These are the activations of a small neural network, seen along a few directions. Each row is one input.
In each table, some parts of the input vary, and every possible input appears once, in random order.
A made-up example of a description, with smaller parts first: one of 4 places along a line, together with either a single point or one of 9 places along a line or (one of 3 separate values, together with one of 5 places around a ring).
Shared parts are said once, and a part with two or three values counts as separate values.
In the rows, zero is written as 128.

Other details of the inputs shift rows strongly along two fixed directions, in all tables alike. That doesn't count.

Table:
r1: [ 39 167  84 225  46 160 189 128 117 175 113 136]
r2: [111 183 185 164 199 120 127 186 120 114 155  43]
r3: [172 115 108  80 176  89  63 129 176 121 121 151]
r4: [126  52  40 114  15  90 189  58 119 127 102 176]
r5: [188  98 145  56 165  82  93 110 131  93 152 144]
r6: [202 106 161  40 182 138 125 126 171 101 104 168]
r7: [195 100 161  61 161  87  92 100 125  91 158 160]
r8: [ 56 152 138 198  58 167 204 119  59 141 137 108]
r9: [120 159 200 155 169 159 119 162  88 115 161  51]
r10: [ 98 201 163 179 201 139  94 196 156 146 144  64]
r11: [ 44 175 103 218  62 166 174 138 104 168 113 133]
r12: [210 101 170  43 176 150 119 123 165  99 110 169]
r13: [ 53 119 109 202  45 166 207 122  70 149 113  77]
r14: [175 101 122  74 174 100  55 127 163 128 116 143]
r15: [120 185 213 155 185 153 115 175  87 105 181  70]
r16: [122  58  41 114  40 130 133  72 129 153  83 182]
r17: [120 176 208 154 191 159 113 173  88 106 173  55]
r18: [109 203 199 166 186 179  76 186 107 134 162  92]
r19: [ 42 157  83 215  41 173 176 133 103 169 106 126]
r20: [167 114 118  80 153  90  74 114 157 127 124 190]
r21: [123  48  37 108  18 145 136  52 117 156  81 186]
r22: [ 50 134 109 203  41 161 211 125  67 143 127 104]
r23: [107 191 172 169 203 113 136 186 133 113 168  52]
r24: [101 207 190 163 191 167  82 189 112 137 157  91]
r25: [179  79 119  65 156  76 105 107 139  97 134 139]
r26: [ 46 156 109 206  40 192 172 117  78 172 112 140]
r27: [115  69  18 127  18 107 155  66 156 158  91 197]
r28: [ 68 160 126 192  76 204 240 151 124 147  82 119]
r29: [193 105 121  59 168 105 151 126 209 108  98 174]
r30: [182  83 105  75 156  55 114 107 171 107 133 122]
r31: [128  60  69 109  36  94 180  60 107 126 110 186]
r32: [180 101 131  67 170 113  50 118 154 128 120 140]
r33: [113 188 198 166 190 184  72 183 110 141 149  66]
r34: [171 117 100  85 178  81  69 128 191 125 127 149]
r35: [130  52  47 112  40  94 178  65 123 124 101 154]
r36: [128  69  59 116  36  83 186  61 121 125 109 183]
r37: [184 118 147  74 162 114  54 111 144 121 140 181]
r38: [184  78 127  57 152  89 100  97 129  97 138 136]
r39: [102 190 165 172 178 109 147 179 129 115 170  74]
r40: [ 47 154 100 219  47 136 229 121  95 148 133 111]
r41: [171  99 100  81 155  90  69 118 175 130 109 147]
r42: [167 107 111  77 151  97  68 121 157 125 124 175]
r43: [115 174 204 151 195 146 117 176  96 115 161  43]
r44: [197 106 152  48 186 124 130 136 181 101 100 171]
r45: [110 194 194 166 192 185  74 183 107 135 155  77]
Each input here is: one of 5 places along a line, together with either a single point or (one of 2 separate values, together with one of 4 places along a line).
- Changing only the place on the line of 5 turns r6 into r44. The same change can be made to r32. Which row results? => r14
- Changing only the place on the line of 5 turns r45 into r34. The same change can be made to r18. Which row results? => r27
- List by row number the other rows that have the place on the line of 5 in common with r4. => r2, r3, r11, r19, r28, r35, r36, r41
- Change only the place on the line of 5 in r9. List by row number the other rows that result. => r2, r13, r30, r43
- Change only the place on the line of 4 in r7. List by row number the other rows that result. => r9, r15, r17

Table:
r46: [137 134 137 117 138 128 110 132 133 131 125 148]
r47: [145 134 140 121 160 118 110 141 154 127 128 119]
r48: [112 126 108 145 107 105 145 117 130 136 126 131]
r49: [117 113 118 129 108 132 143 117 106 125 119 127]
r50: [135 124 125 116 140 126 104 131 134 130 124 122]
r51: [151 129 148 117 158 113 122 135 142 118 136 111]
r52: [123 107 117 135 103 132 137 116 113 129 124 115]
r53: [ 46 230 197 223 173 189 140 217  85 144 146  50]
r54: [134 124 134 125 116 132 128 114 123 128 133 129]
r55: [122 120 116 124 127 133 119 126 125 135 119 129]
r56: [138 134 135 119 141 130 109 127 133 131 125 145]
r57: [135 119 138 111 140 117 121 134 117 117 128 128]
r58: [109 113 113 141  90 140 149 115 105 134 121 114]
r59: [118 125 116 135 106 144 131 114 125 144 120 143]
r60: [108 114 104 150  91 145 136 121 118 144 113 121]
r61: [132 126 126 116 145 125 108 133 128 126 120 132]
r62: [116 122 112 134 112 135 146 120 136 140 112 134]
r63: [101 130  98 156  90 120 149 118 119 135 134 133]
r64: [143 138 140 115 160 119 111 139 152 127 127 120]
r65: [130 124 138 123 117 129 133 122 117 125 129 142]
r66: [136 131 130 118 147 121 124 132 144 127 117 136]
r67: [126 114 125 120 125 128 131 121 115 125 128 121]
r68: [146 136 134 121 156 125 103 143 150 121 139 124]
r69: [131 122 134 123 121 133 132 114 120 129 133 134]
r70: [135 131 133 117 144 118 125 138 143 127 117 139]
r71: [141 128 132 115 141 122 130 130 129 112 137 133]
r72: [145 134 152 110 160 110 128 142 135 115 131 126]
r73: [145 134 142 111 160 122 120 137 135 112 147 123]
r74: [126 130 118 126 121 132 130 135 133 127 123 145]
r75: [128 128 121 125 140  97 107 128 125 126 137 125]
r76: [144 125 137 115 140 116 133 125 137 121 130 118]
r77: [102 130 109 157  87 123 140 110 113 144 131 138]
r78: [141 126 138 115 145 115 137 127 132 118 126 128]
r79: [136 131 122 117 143 130 117 133 143 125 132 136]
r80: [121 125 106 135 103 141 136 122 134 134 123 133]
r81: [125 120 115 132 102 135 148 118 123 125 132 125]
r82: [107 128 103 146  95 147 150 123 122 135 117 140]
r83: [127 116 126 138  99 137 138 110 119 133 130 129]
r84: [140 123 136 114 145 117 136 126 135 122 130 124]
r85: [131 125 135 125 120 131 133 116 117 125 129 139]
r86: [148 136 145 122 154 128  94 135 144 131 136 128]
r87: [141 133 133 119 136 131 105 125 139 134 129 135]
r88: [116 117 111 148  89 142 156 118 118 129 130 121]
r89: [141 127 135 113 138 120 130 135 128 112 137 136]
- Describe the family of inputs behind these rows. => one of 4 separate values, together with either a single point or (one of 2 separate values, together with one of 5 places along a line)
- Changing only the choice among 4 separate values turns r82 into r61. The same change can be made to r73. Which row results? => r67
- Changing only the choice among 4 separate values turns r75 into r48. The same change can be made to r52. Which row results? => r51
- Change only the choice among 2 separate values in r47. List by row number the other rows that result. => r51
- Change only the place on the line of 5 in r88. List by row number the other rows that result. => r71, r73, r81, r89
- Change only the choice among 4 separate values in r58. List by row number the other rows that result. => r54, r76, r81

Table:
r90: [121 172 161 140 205 108  77 173 136 128 149  84]
r91: [106 114  87 155  66 128 160 102 135 150 110 150]
r92: [137  86  77  99  71 116 157  88 139 131  98 192]
r93: [188  93  97  54 162  55  56 102 165 110 138 181]
r94: [ 74 146 150 186 103 147 193 143  76 127 135  65]
r95: [132  85  66 112  69 103 143  88 139 134 106 187]
r96: [112 115  98 144  68 142 174 102 135 147 102 154]
r97: [163 123 120  97 163  79  72 117 162 127 142 144]
r98: [144 169 167 120 201 136 113 176 158 115 139 105]
r99: [178 112 149  82 158 114  70 114 142 121 139 147]
r100: [179 117 149  80 167 117  94 117 156 118 130 155]
r101: [ 85 138 133 179  91 154 196 136  89 121 141  75]
r102: [133 167 147 133 197 114  77 169 149 122 156  92]
r103: [204  87 126  36 166  92  78 102 159 102 125 193]
r104: [ 72 155 151 188 102 187 143 149  78 151 122  84]
r105: [118  89 100 140  52 117 192  80 101 127 127 132]
r106: [143  56  77  93  51  91 174  64 106 110 124 173]
r107: [ 66 165 130 198 111 157 163 159 109 152 117  90]
r108: [137 167 190 123 208 146  99 172 129 120 135  96]
r109: [140  74  86 100  60 132 122  77 108 133 111 182]
r110: [ 77 157 115 191 100 163 165 153 122 146 123 100]
r111: [133 174 181 127 208 129 111 180 145 121 132  97]
r112: [ 84 149 137 180  94 193 143 144  91 146 129  92]
r113: [148 161 177 116 201 153 100 168 142 114 143 104]
- Changing only one part turns r103 into r108. The same change can be made to r93. Which row results? => r90
- Describe the family of inputs behind these rows. => one of 4 separate values, together with either a single point or one of 5 places along a line
- List by row number the other rows that have the choice among 4 separate values in common with r97. => r91, r96, r99, r100, r105
- List by row number the other rows that have the choice among 4 separate values in common with r110. => r98, r101, r102, r112, r113
